These are the activations of a small neural network, seen along a few directions. Each row is one input.
Each table varies a few parts of the input and shows all the possible inputs, shuffled.
A made-up example of a description, with smaller parts first: one of 4 places along a line, together with either a single point or one of 9 places along a line or (one of 3 separate values, together with one of 8 places around a ring).
Shared parts are said once, and a part with two or three values counts as separate values.

Rows:
x1: [  7  12   9 -46 -16  13  23   9  43  22  16  -6  26  55 -53  13]
x2: [ 18  -4  -1   3  80  18  16  -2   0  -2  16  25 -16  35 -11 -11]
x3: [ -7   6   4  -6 -29  -7 -24 -39  59 -10  -2  11   5  -1  -2 -26]
x4: [ -7  -2 -26  23 -16  30  -4  22 -58  35 -16  -8  -3 -33   7  25]
x5: [ -1 -14  11   3 -18 -29 -12   7 -13 -24 -43   2  10  13   3  34]
x6: [-32  22   0 -24  17  18  54   0 -24  46  16 -39 -21  21 -45  11]
x7: [-11 -12  16 -19   4 -24 -40  -5  19 -18  28  -8   0 -18  26 -15]
x8: [-31   8   5  37   8  -9   0 -19   1 -31  27  14  -7   3  10 -20]
x9: [-14   5  29  49   0  -4  25   3 -12 -26 -14   6   2   7   4   1]
x10: [-12 -12   1  18  21 -12 -12 -16  -6 -23  42  -9  11 -24  19 -23]
x11: [  5  10  21  15 -38   3  -5   1  49  -7 -38   8  17  11  -8  -3]
x12: [ 21 -14  17 -42  65  -3  -7  -4  21   9  -1  26 -26  35  -5 -12]
x13: [ -3   5  36   7 -18 -33  10  11  19 -18 -22   4 -14   8  17  11]
x14: [ 11   8 -11 -17 -19  -2 -35 -18  54  -7  18  -4  28 -14  19 -19]
x15: [ 24 -27   8  -5 -28  -9 -28  37 -22  -1  -1   9   7  -7  16  38]
x16: [ 40 -18 -12 -29 -36  31 -34  -6  20  -9   1   8  23 -26   9 -20]
x17: [ 22 -10 -14   5   3  16   2   8 -42 -30  29  20  11 -30  23 -15]
x18: [ 53 -13 -13 -11 -51   5 -21   9  11  11 -14  11  29 -15   0  29]
x19: [ 10  -9  -7  35  -4 -35  27  -7 -37 -24 -24  -4  17   4   1  26]
x20: [-10  -5  32 -57   9 -12  31  10   9   8  23  -6  -4  43 -39  21]
x21: [ 19 -23  -3  29 -10  13  -3  19 -55  -8   6  20  22 -13   7  27]
x22: [-38  11 -24  13  17   2 -13 -10  -9  21  20 -34 -14 -45  16 -27]
x23: [-44  35 -23  27   1 -12  10 -16   1  16   9 -17 -37 -21  13 -21]
x24: [-20  16 -28  27  -6 -10  24  -9 -44  16 -53 -20  -4 -18  -1  23]
x25: [ -2  14 -19 -10  76  24  16  -9  -7  44  -9  -4 -44   5 -19 -22]
x26: [-22  -4  21  -5  -9 -37 -20 -17  31 -20  16   2 -25   1  17 -14]
x27: [ -4  11 -38   0  -2  31   1  13 -44  14   6  -6 -14 -50  21 -19]
x28: [ 16 -17   3 -24 -15  12 -37  29 -14 -24  16  16   2 -17  26  -8]
x29: [ 23 -13  -3  -2 -40 -16 -11 -22  18  -7 -56  -2  33   3 -19  16]
x30: [-12   6  17 -11  22   9  52  12 -16   0  41  -9   8  48 -43  20]
x31: [ 36   1  -9 -32  40  25 -12  -6  58  23  -9  26   5  47 -14 -19]
x32: [-35  26   2  49  -7   2  24  14  -9  21 -29 -31 -26 -10   5   0]
Describe the family of inputs behind these rows.
Answer: one of 4 places along a line, together with either one of 2 separate values or one of 6 places around a ring
The inputs of x30 and x6 match in every part but the place on the line of 4. If x2 is changed in the same way as x30 into x6, which row does it become?
Answer: x25
Which other rows does x23 become when the place on the line of 4 takes its other values? List them by row number.
Answer: x3, x8, x26
Which other rows does x23 become when the place on the ring of 6 takes its other values? List them by row number.
Answer: x4, x22, x24, x27, x32

Rows:
x33: [  4 -11  20  42 -74 -29   9   4 -16 -29 -29  -5  21 -25  12  25]
x34: [ -4  -7   6 -32  42   6 -25   2  15 -16  54  15  -7  12  10 -23]
x35: [-24   4  -3  24 -29 -12 -46  -8   5 -40  19   7   1 -55  55 -30]
x36: [ -1  -2  31 -15  18 -27  28  -9  44  -1 -15 -10  10  75 -47  19]
x37: [ 33   2  15 -62   1   2 -11 -17  89  11  -4  15  16  54 -31 -10]
x38: [ -6   2 -13  35 -12   5  25  27 -62  23 -37 -18 -20 -26   4  28]
x39: [ -9   7 -34  43  28  19  -2   0 -47   8  -2  -1 -20 -44  29 -17]
x40: [-36  18 -32  51 -10  10  -6  -8 -41 -10  12 -18  -4 -60  33 -23]
x41: [-26  16  -9  35 -49  -3  24   3 -57   9 -33 -15  -6 -45   8  24]
x42: [ 52 -20   8 -58 -14  17 -16  12  38   3  20  16  26  24 -17   2]
x43: [ -8   4   1 -21  24  16  46  13 -47  34   0  -8 -12  21 -34  30]
x44: [ 54 -23  -9 -13 -43   1 -44   1  19  -6 -29  21  26 -24  20   6]
x45: [-29  27  11 -17  35   5  52  -4   7  43 -18 -16 -25  52 -50  15]
x46: [  3  -6  -5  17   7  -3 -41  -1  -3 -24   6  24 -14 -38  50 -24]
x47: [-24  16  16 -30  53  -7 -17 -16  69  -7  36   6 -21  41  -4 -38]
x48: [ 19 -24  21 -18   6 -16  20   8  -9 -10   4   0  24  44 -32  35]
x49: [ 31 -10   1  -1 -87  -2 -38   1  29 -18 -14   7  31 -43  26  -3]
x50: [-38  28 -12  -2  72  16  21 -15  24  28  28 -19 -27  36 -27 -31]
x51: [ 20 -27   5  32 -27 -30  -4   9 -26 -18 -40  -2  20  -3   7  35]
x52: [-12   7 -17  -8  59  31  22  -2 -30  20  41   1 -18   3 -11 -18]
Describe the family of inputs behind these rows.
Answer: one of 4 places along a line, together with one of 5 places around a ring
The inputs of x34 and x52 match in every part but the place on the ring of 5. If x46 is changed in the same way as x34 into x52, which row does it become?
Answer: x39
Which other rows does x36 become when the place on the line of 4 takes its other values? List them by row number.
Answer: x33, x48, x51
Which other rows does x33 become when the place on the ring of 5 takes its other values? List them by row number.
Answer: x35, x40, x41, x49

Rows:
x53: [  1   7   9  -2   4 -31  -2 -48  65 -12 -15  15   5  40 -18 -11]
x54: [-42  30  -8 -16  35  19  -3  -3  11  15  36  -7 -35  -7   8 -35]
x55: [-31   9 -21  68 -48 -11 -11  12 -79 -20 -30 -10 -14 -88  59   8]
x56: [ 12 -10  25 -16 -28 -28  26 -13  22 -11  -6   1  23  45 -38  28]
x57: [ 49 -19   1 -52 -28   4  -7  25   5  19 -27   6  14  17 -15  36]
x58: [  5  11  -1 -28  -3  13 -27 -28  65 -10  29  13  18   2   1 -40]
x59: [-33  26  -2  38  49  -1  31 -19  24  12  -7 -21 -18  30 -20 -24]
x60: [ 12 -14 -19   3  58  29  -2  14 -33   6  46   5 -13  -7   9 -20]
x61: [ 14  -2 -17 -10  16  31  29  22 -45  48 -14 -12  -8   4 -27  25]
x62: [-32  10  32   9  16  -3  57  20 -26  15  -6 -24 -12  32 -34  25]
x63: [ 43 -29   8 -39  16   7 -37  13  13 -21  28  33  11   4  18  -8]
x64: [  4 -19  -8  44 -86 -29 -54   4 -23 -40 -35   0  29 -73  57  15]
Describe the family of inputs behind these rows.
Answer: one of 2 separate values, together with either a single point or one of 5 places around a ring
The inputs of x63 and x60 match in every part but the choice among 2 separate values. If x64 is changed in the same way as x63 into x60, which row does it become?
Answer: x55
Which other rows does x59 become when the choice among 2 separate values takes its other values? List them by row number.
Answer: x53
Which other rows does x58 become when the choice among 2 separate values takes its other values? List them by row number.
Answer: x54
